These are the activations of a small neural network, seen along a few directions. Each row is one input.
Each table varies a few parts of the input and shows all the possible inputs, shuffled.
A made-up example of a description, with smaller parts first: one of 5 places around a ring, together with either a single point or one of 11 places along a line or (one of 3 separate values, together with one of 4 places along a line).
Shared parts are said once, and a part with two or three values counts as separate values.
In the rows, 128 means zero.

Other details of the inputs vary at random and push rows far along two fixed directions, the same in every table; ignore that.

A family of inputs:
R1: [129 119 139 147 135 142 138 144 122 131 132 123 116 126 127 132]
R2: [114 121 122 129 131 134 127 143 102 124 126 135 133 121 134 124]
R3: [140 130 124 106 113 102 117 129 138 120 141 125 131 140 112 120]
R4: [115 129 132 115 143 129 154 127 123 131 113 146 112 112 127 140]
R5: [141  96 135 123 124 137 106 140 119 129 129 122 105 103 137 138]
R6: [143  94 127 111 126 132 147 138 118 116 144 125 117  96 132 138]
R7: [117 121 126 119 146 126 125 154 126 130 145 135 126 124 123 132]
R8: [165 152 121 109  80 101 134  81 161 114 128 113 158 146 121 110]
R9: [171 120 116 110  73  97  98  82 159 114 126  86 129 143 128 129]
R10: [ 82 155 119 157 168 156 136 139 112 149 119 147 157 136 143 120]
R11: [142  95 133 110 127 128 145 142 118 121 140 125 124  97 135 139]
R12: [119 123 121 122 149 129 128 148 125 126 147 135 120 124 123 132]
R13: [ 92 229 119 185 160 142 118  70 172 197  97 144 193 192 134  90]
R14: [148 108 115 103  87 117 118 122 117  92 132 109 124 128 131 130]
R15: [115 122 138 129 136 130 118 122 122 139 113 139  94 120 138 153]
R16: [121 164 123 140 141 144 152 105 144 145 127 142 157 141 132 112]
R17: [132 123 135 125 139 141 146 135 120 131 134 141 134 105 131 125]
R18: [126  97 116 117 120 131 127 144 102 103 136 119 117 108 138 137]
R19: [144 133 119 107 118 112 120 125 139 114 143 124 127 143 117 125]
R20: [162 146 133 131  79  92 121  95 156 123 121  95 148 161 108 114]
R21: [142 153 135 126  90  94 128  86 159 116 104 107 127 166 104 132]
R22: [163 150 133 132  80 100 118  94 159 117 121  96 148 159 106 114]
R23: [136 130 117 117 100 121 116 120 121 106 124 119 141 132 126 120]
R24: [104 123 120 124 135 130 131 133 107 114 106 148 113 126 128 144]
R25: [115 123 122 131 130 140 127 142 106 116 127 137 130 120 140 123]
R26: [125 115 142 147 138 134 136 149 123 136 130 118 124 123 127 135]
R27: [136 104 131 105 133 122 118 158 117 112 148 134 110 111 117 132]
R28: [126 118 135 150 139 137 139 144 123 133 133 118 119 122 126 134]
R29: [128 119 143 148 133 137 135 147 123 130 129 127 118 122 126 127]
R30: [ 97 152 132 165 171 163 121 129 130 168 116 151 134 131 148 119]
R31: [130 121 134 124 138 133 149 136 118 138 134 140 133 108 132 125]
R32: [122 127 128 121 147 129 125 150 124 125 142 144 121 126 124 124]
R33: [104 129 130 112 152 119 130 140 126 122 126 150 103 130 114 143]
R34: [138  88 134 121 125 131 108 141 121 131 131 114 107 105 144 145]
R35: [ 97 150 129 164 172 167 123 126 131 168 119 147 132 135 148 122]
Description of these inputs: one of 5 separate values, together with either a single point or one of 6 places around a ring.
Question: Changing only the choice among 5 separate values turns R29 into R32. The same change can be made to R22. Which row results?
Answer: R27
Question: Change only the choice among 5 separate values in R28. List by row number the other rows that result.
Answer: R6, R9, R12, R18
Question: Which other rows agree with R18 in the choice among 5 separate values? List them by row number.
Answer: R2, R10, R14, R23, R24, R25
Question: Which other rows agree with R4 in the choice among 5 separate values? List them by row number.
Answer: R6, R8, R11, R16, R17, R31

A family of inputs:
R36: [125  83 122 108 143 144 144 171  84 112 150 144 110  79 142 135]
R37: [138 172 116 114 107  92 123  90 168 116 131 120 154 174 101 114]
R38: [ 99 180 112 148 152 141 146 113 134 136 123 148 170 152 125 100]
R39: [181 127 104  82  54  91 113  93 145  83 140  96 155 143 118 111]
R40: [120 185 130 164 131 134 135  79 160 162 107 124 166 162 128 108]
R41: [ 44 168 124 180 245 198 168 169  93 184 129 197 154 109 154 109]
R42: [ 91  77 144 162 197 198 130 200  73 160 140 152 106  71 168 141]
R43: [177  38 135  54  82  86 121 169 108  66 158 107  65  86 109 166]
R44: [141 174 114 117 100  98 129  89 159 112 126 121 163 168 105 109]
R45: [117  82 142 148 154 165 136 171  94 133 135 130  99  85 149 145]
R46: [114 175 141 163 147 137 136 103 154 167 108 138 143 153 124 118]
R47: [183  26 148  85  83 102 106 168 111  84 152  89  49  78 120 168]
R48: [123  79 116 102  99 116  71 121 104  97  91 116  63 116 139 173]
R49: [107 168  96  95  83  86  81  71 139  98  88 128 125 182 129 136]
R50: [103 186 123 139 154 127 148 108 145 145 122 153 161 161 114 115]
R51: [172 138 111  88  59  77 114  98 150  89 134  97 146 155 103 119]
R52: [124 188 134 160 130 125 131  84 162 163 108 125 156 172 123 113]
R53: [121 177 119 167 128 143 120  87 157 163 112 122 179 160 142 102]
R54: [111 192 118 136 136 117 140 100 155 140 115 144 170 171 113 107]
R55: [153 156 132 137  93 104 118  81 163 135 112 105 147 167 117 118]
R56: [ 84  94 163 161 211 177 146 196  98 167 131 166  72  78 140 152]
R57: [177  30 123  60  74 114 109 173  86  65 164 104  92  70 132 144]
R58: [ 97 185 119 144 160 124 132 119 143 150 130 147 158 166 115 111]
R59: [ 99 187 124 139 161 127 146 113 153 148 125 154 152 163 111 118]
R60: [145 175 110 112  96 100 138  83 154 115 123 119 168 165 116 108]
R61: [185  72 131  99  67 106 111 120 128 100 138  87 107  95 137 141]
R62: [121  72 149 138 159 145 118 182 102 137 141 128  77  90 136 151]
R63: [123  72 149 140 149 149 124 180  93 132 136 128  88  85 140 149]
R64: [112 190 115 136 136 122 148  90 151 138 118 140 176 163 117 102]
R65: [143 164 103 114  92 110 124  88 151 117 127 120 177 158 125  99]
R66: [ 49 163 153 202 247 196 155 169 115 207 116 186 116 124 144 128]
R67: [123  71 153 134 157 144 126 177 108 137 135 136  73  92 133 154]
R68: [175 139 122  73  65  64 121  86 173  90 132 101 131 155  93 130]
R69: [ 44 155 140 214 238 211 151 175  95 198 118 174 144 113 165 120]
R70: [117  85 151 146 157 155 132 175  98 136 132 135  89  88 140 147]
R71: [191  14 136  83  72 115 112 160  92  85 152  86  70  60 145 162]
R72: [120  80 139 145 157 173 126 173  94 139 138 136 107  80 159 138]
R73: [139 172 105 120  90 104 126  89 147 113 126 114 175 164 115  99]
R74: [151 159 125 139  88 115 125  78 159 136 115 100 153 159 125 117]
R75: [106  90 129 122 162 152 150 179  88 117 141 153 110  91 137 136]
R76: [152 152 123 139  86 112 119  79 163 130 112  99 159 161 125 114]
R77: [176  86 132  64  74  80 128 128 128  77 144 107 102 110 105 148]
Question: Changing only one part turns R43 into R67. The same change can be made to R65. Which row results?
Answer: R53
Question: Describe the family of inputs behind these rows.
Answer: one of 2 separate values, together with either a single point or (one of 4 places along a line, together with one of 5 places along a line)
Question: Change only the choice among 2 separate values in R41. List by row number the other rows that result.
Answer: R61
Question: Change only the choice among 2 separate values in R42. List by row number the other rows that result.
Answer: R57

A family of inputs:
R78: [109 162 131 155 166 158 186 125 126 157 133 158 168 118 134 107]
R79: [134  92 132  93 136 132 175 160  99 100 146 149 118  79 124 138]
R80: [170 134 132 123  93 110 111 101 164 130 135  98 137 143 119 123]
R81: [158  91 144 132  97 122 116 128 130 116 124  95  97 117 127 146]
R82: [160  89 147 127  97 119 111 128 129 124 122 100  99 116 128 146]
R83: [108 185 116 132 145 115 130 101 159 143 123 144 151 174 110 112]
R84: [112 155 138 118 161 128 177 135 135 135 128 160 133 128 111 128]
R85: [ 87 156 119 152 157 153 136 129 114 135 110 150 141 138 136 124]
R86: [142 107 129  95 108 102 129 147 125  92 145 119 103 129 105 137]
R87: [141  77 126 116 131 144 130 163 101 117 150 125 112  90 143 132]
R88: [149 140 105  97  94 103 118 102 144 103 132 117 151 146 118 114]
R89: [163 131 141 135  86 107 103  91 155 135 111  95 123 144 120 127]
R90: [ 98 183 118 172 149 154 127  89 146 169 102 138 166 160 149 106]
R91: [ 88 147 119 143 161 153 129 126 118 143 108 154 134 131 144 127]
R92: [121  85 127 105 129 138 117 151  99 108 127 137  94  92 145 151]
R93: [121  89 141 112 135 119 118 159 103 113 123 141  74 103 123 155]
R94: [195 127 126 104  50  73 108  83 178 105 138  67 147 155 109 122]
R95: [ 97 146 123 138 147 144 127 129 115 136 111 148 141 135 137 126]
R96: [113 145 125 151 152 152 138 140 118 148 137 140 160 131 138 107]
R97: [152  91 130 115  90 123 115 128 113 112 127 106 117 113 141 136]
R98: [112 183 125 132 141 110 128 112 152 140 125 145 150 167 106 108]
R99: [163  93 142 125 102 117 127 145 135 110 147  98 114 117 121 134]
R100: [ 99 148 140 177 168 155 130 123 136 174 111 132 131 134 140 133]
R101: [201 179 120 116  25  68  86  13 209 121 102  61 160 198 109 113]
R102: [160  96 122 115  97 123 130 142 115  97 151 105 130 113 130 123]
R103: [139 103 131  98 107 103 109 124 128 105 123 125  85 123 123 155]
R104: [ 89 191 107 150 146 135 128  90 142 149 102 141 171 165 133 113]
R105: [ 97 147 124 135 155 125 127 126 127 140 112 144 115 141 123 143]
R106: [142 145 117  97 101  86 122 108 152 107 136 113 135 157 104 127]
R107: [104 151 154 169 190 164 185 140 130 175 132 159 141 111 128 119]
R108: [147 104 114  97 102 115 129 143 111  84 146 118 126 116 117 128]
R109: [122  86 132 109 126 133 118 158  94 108 124 137  97  92 138 144]
R110: [ 97 146 127 171 156 164 137 131 114 150 116 139 142 131 149 120]
R111: [100 151 121 135 161 143 135 145 115 136 133 157 150 126 128 109]
R112: [ 80 130 134 169 187 185 134 151 100 169 120 159 123 105 164 130]
R113: [165  92 145 119 101 115 121 144 134 119 144 102 116 116 121 134]
R114: [ 92 157 132 173 163 163 130 127 118 168 111 149 147 131 150 112]
R115: [137  79 125 117 131 138 134 166  98 114 155 120 119  88 142 135]
R116: [ 96 125 145 172 197 175 142 167 120 174 134 153 120 110 141 128]
R117: [ 98 187 119 146 145 120 122  88 157 150  99 145 139 175 121 124]
R118: [125  86 117  99 137 130 133 167  94 102 151 134 115  92 130 139]
R119: [159  87 142 125 101 121 109 120 135 126 119  99  92 114 133 147]
R120: [150 143 108  95  93 104 115 101 144 102 137 119 151 143 121 116]
R121: [126  91 133  97 143 122 126 165 110 110 150 143  86 103 121 149]
R122: [148  79 152 129 132 135 124 171 115 130 146 120  98  91 127 137]
R123: [130 240  99 162  88 104 115  18 196 158  94 101 219 218 129  85]
R124: [162  96 126 109  97 119 120 141 116 109 147 110 129 107 130 119]
R125: [107 134 132 128 141 122 124 133 122 132 114 143 108 138 121 142]
R126: [148 101 118  91 102 111 124 143 112  92 145 123 130 116 119 128]
R127: [116 133 131 114 141 117 132 147 126 123 137 142 121 137 112 130]
R128: [138 104 128 104 103 105 119 132 122  97 122 118  88 128 112 152]
R129: [ 91 138 128 161 192 181 142 161 104 163 141 160 141 108 154 117]
Question: Changing only one part turns R83 into R87. The same change can be made to R86. Which row results?
Answer: R102
Question: Changing only one part turns R80 into R129. The same change can be made to R89. Which row results?
Answer: R114
Question: Describe the family of inputs behind these rows.
Answer: one of 4 places along a line, together with either a single point or (one of 2 separate values, together with one of 6 places around a ring)
Question: Change only the place on the line of 4 in R112. List by row number the other rows that result.
Answer: R92, R101, R103
